These are the activations of a small network on made-up records, seen along a few directions, one row for each record.
Each row is followed by the record's values for the fields GUTIM, MUT, LINUR, BUKU, ZAGES.
A field that a record lacks is left out.
The largest differences between rows may come from other fields.
Strong random noise was added to every row along 5 fixed directions; ignore it. To show where, here is one row again and again, with new noise each time:
[401,80,-234,-265,154,-339,-144,418,-109,-344,-82,-62,228,-36,-388,123,-129,-58,150,-142,195,-28]
[256,28,56,302,6,66,189,-73,153,371,-186,35,-34,175,114,-289,-4,-236,-410,-133,-99,56]
[185,-63,79,52,131,61,31,-299,231,248,-105,245,-27,79,316,25,209,321,-30,-141,-79,-75]
[147,-2,105,262,60,147,183,-177,145,332,-146,103,-83,194,188,-279,95,-180,-344,-77,-166,53]
[253,-12,-46,-137,222,-126,-48,-40,102,-64,-102,144,95,89,66,103,94,202,89,-109,-3,-55]
[326,89,-72,-73,29,-191,-14,395,-89,-214,-100,-82,95,57,-273,-95,-117,-448,-200,-175,77,31]
[-52,-3,48,-90,-42,202,-69,150,-225,-189,132,94,-148,-163,-227,-143,199,-253,51,-39,-1,5]

[50,-75,-171,90,-13,-27,-72,104,-78,166,-8,-212,160,-34,-367,181,-210,67,146,184,116,-89]
<GUTIM:ture LINUR:rar BUKU:retir ZAGES:ped>
[-84,-8,176,-364,491,-56,80,-327,198,-105,-14,297,28,351,365,-39,240,402,218,141,-260,52]
<GUTIM:sim MUT:kugat BUKU:dibi ZAGES:ped>
[-22,0,187,-425,343,-193,143,-156,28,-293,-57,202,53,262,409,16,140,-102,13,-30,-219,0]
<GUTIM:ture LINUR:rar BUKU:dibi ZAGES:ped>
[16,79,-104,302,-240,120,199,149,-110,410,-56,-88,-122,-143,-307,-611,-93,-560,-354,15,12,195]
<GUTIM:ture LINUR:rar BUKU:dibi ZAGES:ped>
[117,121,7,-189,-153,-166,-142,595,-266,-322,248,-86,83,-288,-449,-119,-2,-430,-126,-263,149,28]
<GUTIM:sim MUT:kugat BUKU:retir ZAGES:duri>
[-99,-121,-36,214,-236,220,-134,-115,-23,96,112,12,-176,-245,156,247,242,233,97,-26,147,-45]
<GUTIM:ture LINUR:mimu BUKU:taki ZAGES:duri>
[60,83,6,42,-207,124,-66,215,2,161,49,-144,-112,-110,-112,11,-33,-48,-155,-201,195,-25]
<GUTIM:sim MUT:rafi BUKU:dibi ZAGES:duri>
[-121,-70,144,399,-289,169,90,-164,267,426,99,161,-74,-177,305,-71,45,55,-211,-66,-55,-31]
<GUTIM:sim MUT:kugat BUKU:sop ZAGES:ped>
[79,31,122,-496,359,-281,-200,-151,153,-602,-122,300,87,219,420,499,276,352,351,5,-25,-147]
<GUTIM:ture LINUR:mimu BUKU:taki ZAGES:ped>
[-158,92,-30,172,-116,187,211,7,-192,148,11,-1,-151,4,-127,-271,-84,-127,-55,-109,-44,159]
<GUTIM:ture LINUR:rar BUKU:kigak ZAGES:duri>
[70,-64,39,-270,188,-136,-297,-55,79,-349,-11,-40,137,63,216,380,73,241,252,-15,67,-210]
<GUTIM:sim MUT:rafi BUKU:guvil ZAGES:ped>
[15,114,-244,-67,-86,-106,-43,76,-129,28,7,-87,-23,-130,-347,1,-166,-50,220,-22,180,-3]
<GUTIM:ture LINUR:rar BUKU:dibi ZAGES:ped>
[-307,-7,-146,280,176,292,183,-186,-57,147,28,-66,-24,-35,-190,-382,57,-17,171,395,-252,89]
<GUTIM:sim MUT:rafi BUKU:sop ZAGES:ped>
[110,1,132,-263,-204,-148,-322,135,12,-328,260,86,-119,-304,-50,281,159,97,194,-213,240,-201]
<GUTIM:sim MUT:rafi BUKU:guvil ZAGES:ped>
[355,75,-351,-73,-309,-351,-86,364,-46,134,30,-62,98,-377,-412,-45,-253,62,63,-226,401,-75]
<GUTIM:ture LINUR:rar BUKU:dibi ZAGES:ped>
[-57,-97,-47,126,340,-57,9,-146,175,-47,-98,122,-26,199,255,10,-4,79,106,87,-248,62]
<GUTIM:ture LINUR:mimu BUKU:sop ZAGES:duri>
[-290,-17,-14,16,-361,293,-117,-131,-278,59,165,-101,-168,-461,-235,137,131,88,193,57,31,-82]
<GUTIM:ture LINUR:rar BUKU:retir ZAGES:ped>
[-158,11,-132,7,38,-78,45,265,-227,-124,-20,-312,18,18,-430,-26,-127,-179,104,107,119,22]
<GUTIM:ture LINUR:mimu BUKU:taki ZAGES:ped>
[-388,-152,-131,295,-32,395,-36,-129,-279,148,144,108,-125,-177,-299,-333,81,200,277,482,-80,112]
<GUTIM:ture LINUR:rar BUKU:kigak ZAGES:ped>
[151,27,-310,-192,190,-304,-303,-37,8,-280,1,-170,254,51,-216,409,-82,396,431,131,241,-46]
<GUTIM:sim MUT:rafi BUKU:guvil ZAGES:ped>
[48,32,-159,55,-216,51,-81,282,-43,-13,135,-49,87,-472,-318,-11,-83,77,144,43,197,-45]
<GUTIM:sim MUT:kugat BUKU:sop ZAGES:ped>
[182,64,-34,17,89,-261,2,181,71,49,-13,149,21,-56,203,-56,5,-158,-163,-120,31,-11]
<GUTIM:ture LINUR:mimu BUKU:dibi ZAGES:duri>
[-166,114,-66,-226,245,14,-15,102,-176,-258,159,234,153,28,-121,-27,116,-19,270,211,-189,49]
<GUTIM:sim MUT:kugat BUKU:kigak ZAGES:duri>
[-172,-60,226,-86,65,65,-183,-113,221,-104,-40,254,-121,-12,453,68,272,149,25,-22,-170,38]
<GUTIM:sim MUT:rafi BUKU:kigak ZAGES:ped>
[200,101,30,135,168,-118,238,-207,118,151,-130,-111,12,309,26,-350,-121,-71,-233,17,-88,79]
<GUTIM:sim MUT:rafi BUKU:guvil ZAGES:ped>
[68,-146,29,435,3,97,1,-318,208,475,-141,157,44,90,452,144,87,448,26,26,-105,-42]
<GUTIM:ture LINUR:rar BUKU:sop ZAGES:duri>
[-290,-189,275,-98,-384,491,-126,-106,-154,45,367,262,-449,-369,101,86,444,91,171,-54,-120,-123]
<GUTIM:ture LINUR:rar BUKU:retir ZAGES:duri>
[-35,-95,-178,262,-108,-62,-56,4,142,133,-100,-27,81,-118,-53,186,-114,235,36,72,71,21]
<GUTIM:ture LINUR:rar BUKU:sop ZAGES:ped>
[37,172,306,216,-406,33,207,-26,142,150,-152,-120,-117,265,432,-185,-3,-548,-622,-353,-9,1]
<GUTIM:sim MUT:kugat BUKU:taki ZAGES:ped>
[-527,-52,-118,-231,-90,503,-165,-185,-366,-122,275,134,-283,-402,-391,42,295,247,664,286,101,-8]
<GUTIM:ture LINUR:rar BUKU:dibi ZAGES:ped>
[-7,49,-109,-107,-247,125,-94,122,-441,-247,245,-129,-43,-381,-466,-32,-69,-100,365,33,240,-90]
<GUTIM:ture LINUR:rar BUKU:guvil ZAGES:ped>
[-38,99,-203,328,-36,294,251,17,-218,402,157,-16,-88,-216,-360,-536,64,-107,144,313,-53,254]
<GUTIM:sim MUT:kugat BUKU:taki ZAGES:duri>
[219,-22,-101,111,-161,-88,-42,190,104,142,16,67,118,-282,-25,0,30,146,38,17,156,-11]
<GUTIM:sim MUT:kugat BUKU:taki ZAGES:ped>
[160,164,88,69,-99,44,155,-44,-18,86,-41,-151,17,111,-100,-243,-167,-369,-116,-124,-124,125]
<GUTIM:sim MUT:kugat BUKU:retir ZAGES:ped>
[-393,-73,41,-119,160,219,-205,-27,-191,-230,113,-25,-113,-26,-225,182,155,26,286,403,-100,-109]
<GUTIM:ture LINUR:mimu BUKU:retir ZAGES:ped>
[-372,-284,353,210,-130,423,-204,-532,151,212,60,45,-297,49,545,438,215,241,-34,151,-196,-175]
<GUTIM:ture LINUR:mimu BUKU:retir ZAGES:ped>
[-6,80,71,-238,80,-160,-134,-174,191,-138,-39,110,158,-33,264,376,105,436,157,-96,10,-83]
<GUTIM:sim MUT:rafi BUKU:kigak ZAGES:ped>
[-100,60,133,-91,-405,234,-55,-61,-54,139,223,109,-227,-386,183,-43,103,8,-8,-168,202,-135]
<GUTIM:sim MUT:rafi BUKU:dibi ZAGES:ped>
[-74,-53,42,-106,-204,-28,-161,141,54,-57,91,-23,-63,-227,59,208,13,130,164,-26,42,-16]
<GUTIM:sim MUT:kugat BUKU:kigak ZAGES:ped>
[-24,-50,-110,234,-44,283,50,-286,73,438,19,5,3,-260,-11,-32,148,502,246,169,111,133]
<GUTIM:sim MUT:kugat BUKU:taki ZAGES:ped>
[10,-135,-280,-65,605,-211,94,-13,116,26,-26,160,272,270,-17,-52,30,514,432,357,-149,187]
<GUTIM:sim MUT:kugat BUKU:taki ZAGES:duri>
[259,17,-261,135,160,-213,158,-87,169,120,-251,-285,262,242,-5,-24,-272,195,38,101,-68,17]
<GUTIM:sim MUT:rafi BUKU:sop ZAGES:ped>
[-58,13,354,157,-323,79,34,99,-81,-91,45,-137,-105,-14,136,-62,6,-574,-320,-279,-82,-44]
<GUTIM:sim MUT:rafi BUKU:sop ZAGES:ped>
[-68,105,-168,-82,247,26,67,-101,30,77,-171,-156,205,182,-51,-13,-55,204,162,215,-107,97]
<GUTIM:sim MUT:kugat BUKU:kigak ZAGES:ped>
[29,-70,59,83,-36,-103,58,286,0,-35,-91,79,3,-8,-25,-163,-142,-305,-222,52,3,149]
<GUTIM:ture LINUR:rar BUKU:kigak ZAGES:ped>
[122,-88,-134,105,-218,-145,-270,267,-42,-136,-83,-135,6,-81,-248,158,-205,-122,-75,4,128,113]
<GUTIM:ture LINUR:rar BUKU:retir ZAGES:ped>

Which values does each new row have?
[-158,-71,355,-120,-275,69,-100,225,-101,-187,289,358,-330,-380,61,-97,261,-388,-69,-207,106,-33]
<GUTIM:ture LINUR:rar BUKU:dibi ZAGES:ped>
[-67,-81,96,-38,-210,111,-65,-166,104,-35,-43,-161,-136,122,270,419,88,-54,-109,-29,88,-150]
<GUTIM:ture LINUR:mimu BUKU:taki ZAGES:ped>
[274,-56,192,-79,109,-419,-218,435,209,-400,-33,96,164,172,10,182,-134,-426,-238,-71,-47,17]
<GUTIM:sim MUT:kugat BUKU:retir ZAGES:ped>
[361,-21,154,-141,-313,-402,-207,614,206,-493,-50,-103,253,-164,49,473,-130,-583,-428,-496,224,-160]
<GUTIM:sim MUT:kugat BUKU:sop ZAGES:ped>
[-86,96,-124,-40,297,13,229,144,-333,-217,-62,-18,102,298,-276,-401,-231,-237,16,143,-113,180]
<GUTIM:ture LINUR:rar BUKU:kigak ZAGES:duri>
[39,-127,-149,-26,254,-62,-237,147,122,-46,23,223,17,-224,-22,85,96,217,90,52,-11,48]
<GUTIM:ture LINUR:mimu BUKU:retir ZAGES:duri>
[117,-15,-268,331,333,-254,167,-27,189,173,-132,19,272,79,-158,-60,-186,237,6,318,-76,169]
<GUTIM:ture LINUR:rar BUKU:sop ZAGES:ped>
[91,-17,-1,-205,-167,-162,-244,286,-35,-309,40,-205,153,7,-205,455,-149,-27,100,23,145,30]
<GUTIM:sim MUT:kugat BUKU:retir ZAGES:ped>
[48,70,81,-226,-413,24,-60,303,-239,-98,-22,-149,-3,-344,-171,97,-117,-155,-80,-405,318,-83]
<GUTIM:ture LINUR:rar BUKU:kigak ZAGES:ped>
[-304,-36,221,-278,154,126,-40,-90,-182,-394,64,66,-67,42,25,181,225,-255,77,107,-177,85]
<GUTIM:ture LINUR:rar BUKU:retir ZAGES:ped>
[-9,23,-37,182,158,-23,61,-36,-32,222,-6,-79,-7,-34,-224,-71,-59,118,126,312,-123,20]
<GUTIM:ture LINUR:mimu BUKU:retir ZAGES:ped>
[-130,-4,113,-129,-290,-43,-205,85,13,-237,53,210,-112,-126,123,237,48,-134,-100,-154,65,-100]
<GUTIM:ture LINUR:rar BUKU:kigak ZAGES:ped>
[100,81,-306,154,179,52,330,-75,-167,165,-56,-182,-19,190,-380,-524,-236,-135,-25,164,-86,240]
<GUTIM:ture LINUR:rar BUKU:guvil ZAGES:duri>
[222,92,-44,-58,-114,-202,-10,168,-3,86,3,88,-30,-134,-245,-132,-45,-27,36,-176,194,-42]
<GUTIM:ture LINUR:rar BUKU:dibi ZAGES:ped>
[-362,-134,130,-50,231,267,-18,-144,-196,-443,126,-51,-199,177,138,87,83,-216,98,237,-319,33]
<GUTIM:ture LINUR:mimu BUKU:sop ZAGES:duri>
[161,11,145,123,-204,-129,-38,-30,360,204,-99,217,-38,-6,461,-54,143,78,-222,-274,54,-75]
<GUTIM:sim MUT:kugat BUKU:taki ZAGES:ped>
[148,32,92,84,-1,-161,177,-48,212,137,-142,-22,13,62,83,34,-11,-13,-260,-222,126,-44]
<GUTIM:ture LINUR:mimu BUKU:taki ZAGES:ped>
[245,130,-69,-151,436,-500,158,-3,223,-150,-421,-76,400,550,172,198,-223,-133,-211,28,-221,66]
<GUTIM:ture LINUR:rar BUKU:kigak ZAGES:ped>
[-348,-163,212,-133,127,151,-187,-118,-170,-305,164,62,-159,-24,25,268,150,15,297,246,-209,-41]
<GUTIM:ture LINUR:mimu BUKU:retir ZAGES:ped>
[-418,-79,71,-209,-70,153,-289,177,-354,-314,312,-46,-229,-256,-279,218,173,-217,274,269,-16,-30]
<GUTIM:ture LINUR:mimu BUKU:retir ZAGES:ped>
[138,-1,-94,294,307,-147,121,4,159,80,-222,-212,244,280,67,-38,-201,-128,-70,170,-116,90]
<GUTIM:sim MUT:rafi BUKU:sop ZAGES:ped>
[6,54,-46,250,-160,212,239,-84,-57,531,-96,-228,-184,-75,-197,-299,-98,4,-70,128,50,66]
<GUTIM:ture LINUR:mimu BUKU:dibi ZAGES:ped>
[-94,81,31,-158,216,24,246,-176,-80,-134,-124,21,39,395,95,-115,-100,-183,-122,81,-35,107]
<GUTIM:ture LINUR:rar BUKU:dibi ZAGES:ped>
